A small network was shown many inputs. Here are its activations along a few directions, one row for each input.
In each table, some parts of the input vary, and every possible input appears once, in random order.
Descriptions start from the smaller parts, as in this example, which fits no table here: one of 6 places along a line, together with either a single point or one of 9 places along a line or (one of 2 separate values, together with one of 5 places around a ring).
Shared parts are said once, and a part with two or three values counts as separate values.

Other details of the inputs shift rows strongly along two fixed directions, in all tables alike. That doesn't count.

Rows:
r1: [ -4 -38  39  -6  -5 -10 -28   0   1 -16  -2]
r2: [  6 -15   2  10 -13  -4 -14  -9   0  -5 -10]
r3: [ 19 -25   0   2 -12   2 -20 -11 -15   1  -8]
r4: [ -7 -37  34  13 -15 -12 -21  -1  13 -16 -20]
r5: [ 28   0 -17  -5  -5   8 -20 -14 -28   6  16]
r6: [-40 -10  39   5  23 -17  20  30  47   2 -14]
r7: [-41 -19  28   1   0 -21   8   3  29 -29 -17]
r8: [ 49 -53  19   2 -31   9 -44  -5 -33  13 -11]
r9: [-48  77 -21   4  33   3  56  14  39   2   9]
r10: [-24  34   1  -3  22   2  35  24  21  11   5]
r11: [-13 -13  10 -15   7 -10  -3  -3  -2 -17   8]
r12: [ -1  54 -39  -4   4  11  11 -18 -12  -7  26]
r13: [  0  48 -33  13  -9  12   7 -19  -5  -7   6]
r14: [ 28  23 -35   0 -16  16  -3 -14 -29   8   9]
r15: [-42  15  25  -9  35 -10  28  29  33   0  11]
r16: [-24 -17  21 -12  -3 -12   7   5   7 -22  -9]
r17: [ 26  41 -51  -3 -12  18  10 -17 -31   8  15]
r18: [ -3  -3   6   8 -13   1 -11 -10   0 -10  -9]
r19: [ 54 -29  -6  -5   3  14 -12  16 -27  46   3]
r20: [ 15 -13  -1 -13  25   3   3  20  -5  26  15]
r21: [ 20  33 -42  -8   0  12   0 -19 -27   4  25]
r22: [  3  66 -56  16  -7  12  21 -22  -4  -3  12]
r23: [ 37 -18   2   5 -26  12 -28  -8 -28   8  -4]
r24: [-19   4   6  -3  25  -4  25  19  24  12  -4]
r25: [ 13 -29  13   5 -16   0 -27  -9 -10  -2 -12]
r26: [ 12 -34  14   2 -14  -2 -23  -8  -9  -3 -13]
r27: [ 12 -25   8   2  15  -3   5  19  12  27  -7]
r28: [-57 -18  34  -2   7 -29  17   7  40 -39 -18]
Description of these inputs: one of 4 places along a line, together with either one of 2 separate values or one of 5 places along a line.
The inputs of r18 and r12 match in every part but the place on the line of 4. If r25 is changed in the same way as r18 into r12, which row does it become?
Answer: r5
Change only the place on the line of 5 in r2. List by row number the other rows that result.
Answer: r4, r7, r22, r28
Change only the place on the line of 4 in r20. List by row number the other rows that result.
Answer: r19, r24, r27
List by row number the other rows that have the place on the line of 4 in common with r17.
Answer: r8, r10, r14, r16, r19, r23
Change only the place on the line of 4 in r15. List by row number the other rows that result.
Answer: r6, r9, r10

Rows:
r29: [-25 -36  33  -1  -1 -17   0   8  20 -20 -20]
r30: [ 2 11 -9 -8  4  4  4 -1 -8  0 10]
r31: [-6  3 10 -3  7  0  3  8  5  2  5]
r32: [-17 -36  48   3 -12 -11 -32  -2   9 -24 -11]
r33: [ 57 -40  -6   7 -24  11 -35  -8 -34  24  -7]
r34: [-25  27 -12 -10  13  -4  23   1   9 -13  11]
r35: [ 36 -44  17  -2  -9   3 -31   3 -22  17  -2]
r36: [  4  46 -33   1  -5  14  17  -8 -13   1  10]
r37: [-23 -27  42   0  -2 -11  -3  15  19 -12 -17]
r38: [-20  46 -29   0  20   0  31  -1  14  -2  14]
r39: [-27  17  -3   4   9  -7  22   3  24 -11  -6]
r40: [-28 -29  29 -12  10 -16   3   9  17 -19  -6]
r41: [ 85  -9 -41  -2 -19  28 -37 -18 -62  41  18]
r42: [ 36  15 -22   7   1  19 -10  -2 -20  30  13]
r43: [-13  28 -10   6  -7   1  -4 -17   1 -20   8]
r44: [ 64 -37  -8  11 -20  14 -37  -7 -32  35  -6]
r45: [-30  88 -43   0  23   9  47   0  14  -2  25]
r46: [-15  30 -22  -2  15  -2  23  -1  11  -3  11]
r47: [ 64 -22 -25   5 -24  17 -32 -15 -43  27   0]
r48: [  9  32 -41   1  -4   8  14 -14 -12   0   6]
r49: [-21 -33  43  -7  -8 -11  -7  11   9 -17 -16]
r50: [  5   1 -15  -2  -7   1   3  -8  -9  -4  -2]
r51: [-29 -25  34  -7  12 -17   4  14  24 -13  -7]
r52: [-15  48 -31   7  -3   2   8 -24   2 -20  13]
r53: [ 6  8 -6 -2  5  3  2  2 -3  7  8]
r54: [ 11 -11  12   6  -6   5  -9   6  -1  10  -7]
r55: [-30 -38  39  -9  10 -20   0  12  22 -19 -11]
r56: [ -2  51 -32  -7   8  13  21  -5 -10   1  21]
r57: [-1 -9 10  4 -6 -2 -2  4  5  0 -8]
r58: [-3 -2  2 -1 -7  0  1  0 -3 -6 -5]
r59: [ -1 -11   6   4  -5  -4  -1   2   6   0  -9]
r60: [ 0  1 -9 -3 -7  0  3 -5 -6 -5 -3]
r61: [-13  -2   4   6  -7  -8 -12 -17   6 -23  -2]
r62: [ -8  40 -27   3  16   4  21   0   9   7  12]
r63: [-27 -22  33  -4  14 -15   3  15  25  -9  -7]
r64: [-13   3  11 -12   6  -2   4   5  -1  -7   5]
r65: [ -3 -12   7   8   1  -5   0   3  12   4 -12]
r66: [ -5  58 -38   1  14   9  26  -3   2   7  20]
r67: [-19 -38  34   1  -1 -16  -4   9  21 -12 -20]
r68: [-13 -11   6 -12   7  -8   4   1   3 -10   2]
r69: [-30  22   9   6   8  -2  20  10  24  -6  -6]
r70: [ 9  8 -6  9 -2  6  1  1  1 11 -4]
r71: [-35 -22  45 -10   9 -15   3  18  21 -19  -6]
r72: [ 3 -4  8  2 -9  3 -3  2 -4  0 -5]
r73: [  5 -15   8   8  -2  -2  -6   3   6   9 -12]
r74: [ 17   1 -10   5 -11   7  -5  -4 -13   7  -2]
r75: [ 30 -31  13   4  -1   4 -25   6 -10  23  -2]
r76: [ 19 -13  -5  -9  -2   4 -11  -4 -18   7   7]
r77: [  8   6 -13  -3   3   3   2  -2  -8   5   9]
r78: [  5   5  -8  -2  -9   4   1  -5 -11  -3  -1]
r79: [  1 -11  12   6  -3  -2  -4   5   6   4  -9]
r80: [ 19  -3 -12   5   7   4  -6  -1  -4  19   4]
Describe the family of inputs behind these rows.
Answer: one of 4 places along a line, together with either a single point or (one of 2 separate values, together with one of 6 places along a line)
The inputs of r78 and r49 match in every part but the place on the line of 4. If r70 is changed in the same way as r78 into r49, which row does it become?
Answer: r69
Change only the choice among 2 separate values in r51. List by row number the other rows that result.
Answer: r59
Change only the place on the line of 6 in r47. List by row number the other rows that result.
Answer: r33, r44, r59, r60, r73
List by row number the other rows that have the place on the line of 4 in common with r48.
Answer: r29, r38, r39, r40, r46, r50, r55, r61, r65, r67, r68, r80
Start at r71 and move only the place on the line of 4, one step at a time. The first step leads to r35. Which rows follow, in order?
Answer: r77, r55

Rows:
r81: [-30 -41  31  -1  -7 -26 -22  -9  10 -44 -10]
r82: [-17  55 -60  11  13  -3  48 -12  23   4  -8]
r83: [-12  77 -34  -1   9  11   3 -20 -14  -7  31]
r84: [ 14 -47  -2  10   0  -7  -5  -3  12  15 -28]
r85: [-30  -3  19  -1 -14 -22 -15 -16  13 -42  -2]
r86: [ 57  -1   2   8 -20  19 -62 -20 -45  18  19]
r87: [-17  73 -46   9  25  16  40  -1  25  20   4]
r88: [ -9 -18  25 -12  49 -21   1  21  21  -4  40]
r89: [-53   3  30 -10  16 -11  -1  -3  16 -25  10]
r90: [-35  52 -20   8  51 -17  52  31  51  21  35]
r91: [ 37  17 -29  36 -30  12  -8 -10  -1   9 -12]
r92: [ 11  19 -47  21  -7   0  17 -15   5  18 -10]
r93: [-13  81 -24  -8   1  18  35   3 -10   1  19]
r94: [ 33 -37  13  -4 -33  -1 -16   0 -29   4 -13]
r95: [-14  21 -21  25  -4 -11  21  -5  20  -3 -18]
r96: [ 27  19 -42  -7 -20   7  13  -9 -35   4   1]
r97: [ 56 -35 -31   0 -24   2 -44 -36 -43   8   9]
r98: [ 33 -14  -6   0 -42  10 -12   1 -26   0  -5]
r99: [-29  43   3  19  12   4  20   7  28   7 -10]
r100: [ -6 -47  15 -17 -12 -16   9   9  -7  -9 -16]
r101: [ -4 -36  39 -20  36 -22  11  48  16  14  23]
r102: [-34 -13  61  -7 -10   1   3  29  15 -22 -11]
r103: [-23 -12  28 -20   5  -1  14  22   0   1  -2]
r104: [-14  29 -17  30  -8  -5  22  -8  24  -7 -15]
r105: [  6 -54  12 -23  -5  -8   7   7  -9  -6 -16]
r106: [ 53 -11  -3  -5 -19  24 -24   8 -52  35   5]
r107: [ -4 -12  44  25 -11  11 -18  15  28   4 -21]
r108: [ -8  33 -22   9 -23   2 -10 -23  -5 -33  14]
r109: [-15 -39  37   6  21  -5  -5  21  29  14 -25]
r110: [-46  -2  61  19   6  -9   8  18  48 -11 -25]
r111: [ 43 -29 -30  -9 -10   4 -29 -34 -33   1   8]
r112: [-47 -11  67   2  -4  -9 -25   7  27 -44   0]
r113: [ -2 -35  -4 -24   2  -8  16   6  -7  -9 -13]
r114: [-25   8 -25 -17  18 -10  16 -24   4 -34   7]
r115: [ 27 -47  18 -12  10  11 -43  -9 -26  11   9]
r116: [ 32  22 -28  20   0  20  -5  -5 -10  46  -1]
r117: [-20 -40  42 -27  16  -4   8  28   4  -3 -12]
r118: [ 61 -22 -14 -13  -4  20 -51 -21 -43  28  17]
r119: [ 13  55 -45 -19  14  23  32   3 -25  20  20]
Describe the family of inputs behind these rows.
Answer: one of 3 separate values, together with either a single point or (one of 2 separate values, together with one of 6 places along a line)
The inputs of r94 and r104 match in every part but the choice among 3 separate values. If r98 is changed in the same way as r94 into r104, which row does it become?
Answer: r91
Change only the place on the line of 6 in r86. List by row number the other rows that result.
Answer: r83, r89, r112, r115, r118
Change only the choice among 3 separate values in r89. List by row number the other rows that result.
Answer: r103, r116

Rows:
r120: [ 11  35 -47   0  -2   8  19 -13 -11   5   8]
r121: [  9  23 -25 -10   6   6   7  -4 -16   5  19]
r122: [-42  36  -3  -4  -7  -7  15 -18  12 -44   2]
r123: [-46  -3  32 -13  20 -16  19  19  28 -23   2]
r124: [-46  29  -6  -3  14 -12  39   6  30 -22  -3]
r125: [ 84 -21 -15  10  -7  25 -40   2 -43  59  13]
r126: [ 11  48 -35  16 -27  16 -14 -36 -19 -16  10]
r127: [-54 -65  93 -13  18 -29  -7  37  41 -21 -21]
r128: [ 58 -96  45  10 -18   2 -54  13 -16  38 -27]
r129: [ 16  21 -34 -11   5   9   4 -12 -23   5  21]
r130: [ 3 25 -7 -1 17  8 10 10  3 16 13]
r131: [-53  24   6   5  -7 -15  19 -10  25 -44 -13]
r132: [ 15 -75  54   9  -5 -10 -29  21  13  19 -28]
r133: [ -6  16 -29  -5   2  -1  16 -11  -3 -10   3]
r134: [ 41   3 -29  10  -9  16  -6  -4 -21  31   0]
Describe the family of inputs behind these rows.
Answer: either one of 3 separate values or (one of 2 separate values, together with one of 6 places along a line)
Change only the place on the line of 6 in r120. List by row number the other rows that result.
Answer: r124, r128, r132, r133, r134
Change only the place on the line of 6 in r127. List by row number the other rows that result.
Answer: r121, r123, r125, r129, r130
